A small network was trained on made-up records. Each row is its average activation on records with the value named, seen along a few directions.
Related values have similar rows: they may be neighbours, one step apart, or belong to one group.
In the rows, 128 means zero.

Field E:
e1: [ 46 131 142 139 150 180 106 130  72 194 119]
e2: [161 154 153 178 119 135 102 162 191 101 158]
e11: [ 23 168 130 147  98 136 134 162  77 154 151]
e10: [166  88 122 169 153 105 122  80 184 130  89]
e14: [156 147 154 179 122 122 111 152 193 108 186]
e13: [153 124 142 186 148 111  62 106 183 129 146]
e15: [ 97 116 117  65 182 102  98 105  88 146  91]
e8: [ 81  94 131 118 142 142 131 100  29 196  91]
e18: [107 103 137  37  96  95 152  96  94 132  97]
e19: [ 91 115 115  93 109 166 202 137  49 170  73]
e5: [ 88 145 140  64 108 143 175 135  94  87 149]
e9: [223 130 121 121 125  95 157 112 156 118 105]
e4: [198 135 137 186 144 140  52 114 171 144 152]
e12: [ 53 152 150  83 127 140 110 140 128 117 186]
e16: [200 113  83 145 175 143 116  87 159 125  97]
e6: [183 113 132 158  98 113 156 170 169  59 153]
e20: [ 54 162 125  93 177 155  97  98 143 143 116]
e7: [196 159 107 140 100  89 133 175 165  75 146]
e17: [ 71 126 113 103  62 159 184 182  61 148 143]
e3: [210  84 109 157 124  90 162 116 155  84 112]
Each value of E is a pair of two hidden parts, and every pair occurs once (5 first parts, 4 second parts).
Q: e12 and e2 share the first part; e12 and e5 share the second. Which value has the first part of e5 and the second part of e2?
A: e6
Q: e8 and e16 share the first part; e8 and e19 share the second. Which value has the first part of e19 and the second part of e16?
A: e9
Q: e13 and e1 share the first part; e13 and e7 share the second. Which value has the first part of e7 and the second part of e1?
A: e17

Field H:
h4: [178  95  61 129 196  71 106 125 177  70  91]
h2: [172 117 138 197  58 122  99 149 178 120 166]
h7: [ 28 156 123  93 108 149 174 169 125 119 132]
h6: [107  72 106 146 148 157 161  71  97 198  61]
h1: [152 130 154 136 196  83  99  77 142 196  42]
h9: [ 31 147 173 167  94 189  85 140 118 145 174]
h3: [222 104 154 144  89 111 137 103 190  65 151]
h8: [ 67 146 136  49 131 113 129 117  57 139 161]
h5: [154 187 103 163 130 149 124 193 161 112 200]
h10: [169 126 133  56 130 137 166 136  35 115 102]
The values of H form a ring.
Q: Going along H from h10 by way of its neighbour h8, in what order are h4, h1, h9, h5 met?
A: h9, h5, h4, h1
Q: How many steps from neighbour to neighbour lead from h7 to h2, at the fewest?
A: 3
